These are the activations of a small neural network, seen along a few directions. Each row is one input.
In each table, some parts of the input vary, and every possible input appears once, in random order.
A made-up example of a description, with smaller parts first: one of 4 places along a line, together with either a single point or one of 9 places around a ring or (one of 2 separate values, together with one of 8 places around a ring).
Shared parts are said once, and a part with two or three values counts as separate values.
(in the rows, 128 means zero)

Table:
r1: [138 177 162 117 111 149 114 109 106 157 178 119  98  86 103 174 183 158
 143]
r2: [130 117 109 119 140 125 152 139 125 106 128 108 124 132 113 114  90 128
 133]
r3: [124 152 139 104 132 155 103 137 146 136 131 153 103  92 111 134 135 150
 111]
r4: [110 148 143 107 127 147  87 148 168 129 107 169 109 103 106 117 116 147
  91]
r5: [156 132 134 134 125 121 183 110  64 122 185  58 123 122 110 158 141 123
 182]
r6: [ 94 113 115 179 121  91  66 101 190 157  50 218 175 176 207 103 162 110
  80]
r7: [145 114 118 121 136 130 169 137 104 104 145  88 120 132 114 118 100 115
 145]
r8: [153 119 134 125 123 126 180 121  83 118 173  72 129 137 113 135 124 113
 161]
r9: [131 163 162 114 113 153 105 124 125 152 161 138 105 105 103 152 165 148
 119]
r10: [128  93 101 124 141 123 151 151 117 102 106 107 133 137 129 112  85 114
 138]
r11: [121  79  90 180 140  68 140 103 151 123  84 135 203 211 205  99 118  89
 135]
r12: [107 128 129 112 128 147  84 156 158 130  87 171 114 104 122 120 116 140
  98]
- What do these inputs look like to the network? => one of 2 separate values, together with either a single point or one of 5 places along a line
- The inputs of r8 and r9 match in every part but the choice among 2 separate values. If r10 is changed in the same way as r8 into r9, which row does it become? => r12

Table:
r13: [159  86 122 157 128  79 215 102  94  99 169  50 178 206 146 101 101  73
 166]
r14: [135 127 120 107 131 152 152 153  86 112 138  98  92  86  89 138 105 142
 151]
r15: [122  90  95 151 138 105 136 133 114 123  95 118 158 152 160 130 116 118
 155]
r16: [125 156 143  93 134 162 111 147 151 120 142 144  88  91  82 119 109 156
 108]
r17: [133 133 127 110 127 146 139 138  86 132 150  97 104  92 101 164 135 147
 159]
r18: [125  89  82 141 144 110 152 138 120 105  88 118 148 140 151 111  89 116
 146]
r19: [109 119 133 138 121 126  90 130 185 137  93 187 144 166 149  88 123 120
  81]
r20: [131 137 125  94 139 164 131 153 120 109 139 126  82  84  83 127 102 147
 124]
r21: [110 134 133 151 122 107  90 105 173 152 100 183 161 159 168 119 156 121
  89]
r22: [177 132 151 126 121 128 213 114  69 106 224  29 119 160  90 129 119 104
 170]
r23: [118  98  93 132 149 119 130 145 147 106  84 144 138 141 146  99  88 118
 116]
r24: [121 111 106 162 129  95 120 108 124 136  96 132 162 145 179 142 151 115
 145]
r25: [129 162 162 124 110 143 105 119 114 158 149 132 111  93 120 164 180 141
 129]
r26: [136 147 143 120 116 144 123 123  94 147 156 112 107  90 118 171 167 146
 154]
r27: [118 126 122 161 123  95 104  98 145 151  95 156 162 150 181 137 167 113
 117]
r28: [124 175 172 114 111 150  91 124 145 156 150 155 111  98 107 148 167 149
 105]
r29: [125 166 166  92 116 162  92 137 162 138 147 158  99 101  89 126 135 151
  92]
r30: [108 116 109 132 142 117 110 139 176 117  87 166 140 150 146  91  95 125
  97]
- The inputs of r30 and r16 match in every part but one. If r18 is changed in the same way as r30 into r16, which row does it become? => r14
- What do these inputs look like to the network? => one of 2 separate values, together with either a single point or one of 8 places around a ring
- Change only the choice among 2 separate values in r19. List by row number the other rows that result. => r29
- Change only the choice among 2 separate values in r15. List by row number the other rows that result. => r17

Table:
r31: [ 97 142 115 130 131 163  53 144 160 152  72 216  93  89 140 130 151 163
  93]
r32: [138 148 154 117 103 148 124 128  87 146 146 111 104  77 110 168 167 135
 145]
r33: [112 149 143 126 131 163  71 134 188 140 108 212 102 127 120  93 139 140
  64]
r34: [127 146 120 125 136 118 125 113 118 142 138 110 136 104 134 167 149 149
 154]
r35: [138  92 112 175 132  91 162 102 128 121 120 126 169 202 177  91 123  84
 131]
r36: [151 140 165 126 110 142 157 122  96 130 188  90 110 143  94 131 142 116
 137]
r37: [132 167 167 109 117 128 121 115 150 137 167 123 124 122 106 133 144 134
 106]
r38: [129  75  82 182 139  88 153 109  99 127  91 121 168 177 195 125 138  93
 153]
r39: [151 136 142 128 126 128 160 115 113 126 182  94 134 156 115 129 131 123
 146]
r40: [116 107 121 149 130  89 121 121 178 119  90 147 173 181 169  89 106 100
 105]
r41: [137 155 145 121 129 117 138 109 148 133 168 114 142 145 118 132 132 135
 123]
r42: [140 106 102  80 153 157 184 174 119  67 143  86  85 112  63  82  28 132
 133]
r43: [124 160 145 112 121 130 109 119 119 146 136 125 119  79 120 172 162 150
 139]
r44: [144 127 141 130 114 145 146 128  64 138 164  90 103 102 111 167 160 131
 169]
r45: [ 94 111 103 132 130 116  79 139 162 139  57 183 152 121 156 127 123 139
 107]
r46: [131 102  81  91 161 159 169 185  92  73 112  89  80  76  73 115  40 146
 156]
r47: [106  93  93 155 133  87 107 125 150 127  55 149 175 153 186 123 121 109
 123]
r48: [105 121 134 126 130 117  96 136 190 127  93 177 153 155 144  91 106 123
  84]
r49: [145 157 179 112 101 146 136 123 118 136 174 110 110 121  96 130 149 119
 113]
r50: [143 124 117 133 133 129 149 120  82 134 156  89 128 118 132 164 148 138
 178]
- What do these inputs look like to the network? => one of 2 separate values, together with either a single point or one of 4 places along a line or one of 5 places around a ring
- The inputs of r40 and r47 match in every part but the choice among 2 separate values. If r35 is changed in the same way as r40 into r47, which row does it become? => r38

Table:
r51: [109 135 130 146 117 125  75 114 147 156  92 190 139 125 160 136 170 128
  98]
r52: [110  67  62 153 161 104 133 144 141  97  53 141 147 151 182  90  80 101
 139]
r53: [ 99 128 123 107 128 143  84 153 181 130  70 195 118 101 119 110 102 150
  87]
r54: [145 175 187 124 111 149 116 100 128 158 188 135 109 126 109 142 178 131
 112]
r55: [125 153 152 143 110 131  92 114 145 152 123 166 135 138 139 132 165 125
 103]
r56: [113 103  86 176 134  83 109 107 140 143  71 149 186 161 206 140 152 119
 140]
r57: [142 169 168  93 126 158 130 138 158 113 181 136  92 109  75 107 108 148
  99]
r58: [126 158 153  94 130 150 113 149 167 118 141 140 100 117  87 107 103 144
  86]
r59: [130 159 135  76 134 185 129 168  86 116 157  99  52  29  48 163 110 180
 161]
r60: [114 106 113 168 117  84 125 104 128 146  89 143 180 160 191 139 155 109
 138]
r61: [151 135 123 118 123 126 168 123  42 138 171  49 116  82 116 203 157 140
 198]
r62: [134 160 169 126 113 138 103 115 142 154 158 137 120 137 120 138 170 130
 106]
r63: [154 106  90 105 140 147 201 152  40  86 157  39  84  79  78 152  81 136
 196]
r64: [138 125 145 143 110 102 155 100 115 140 164  94 171 170 147 139 153 104
 140]
r65: [154 137 163 142 113 100 164  90 109 139 201  86 157 169 130 141 161 114
 152]
r66: [101 133 114 154 134 120  60 113 160 158  60 201 138 113 173 142 178 132
 102]
r67: [130  89 106 140 143 112 167 141 126  97 114 105 142 165 134  85  77  97
 129]
r68: [162 111 133 123 135 126 197 127 108  90 189  78 125 170  95  92  86 106
 140]
r69: [ 89 126  98 110 148 141  63 158 190 129  55 200 123 103 132 119  99 164
  90]
r70: [128 118 133 156 124  92 137 100 128 141 126 119 178 171 164 131 149 102
 138]
r71: [121  71  78 145 145 110 152 141 132 101  82 127 148 164 163  84  77 106
 139]
r72: [147 102 121 128 134 119 178 135 121  91 150  84 130 177 112  85  78 101
 131]
r73: [141 160 152 101 115 181 122 137  58 154 174  97  70  53  87 194 180 162
 168]
r74: [109 146 140 101 127 146  98 150 178 124 106 163 111 103 105 104 102 141
  81]
- The inputs of r68 and r57 match in every part but one. If r72 is changed in the same way as r68 into r57, which row does it become? => r58
- What do these inputs look like to the network? => one of 4 places along a line, together with either a single point or one of 5 places along a line
- Change only the place on the line of 4 in r70. List by row number the other rows that result. => r55, r67, r74
- Start at r52 and move only the place on the line of 4, one step at a time. The first step leads to r56. Which rows follow, in order? => r66, r69
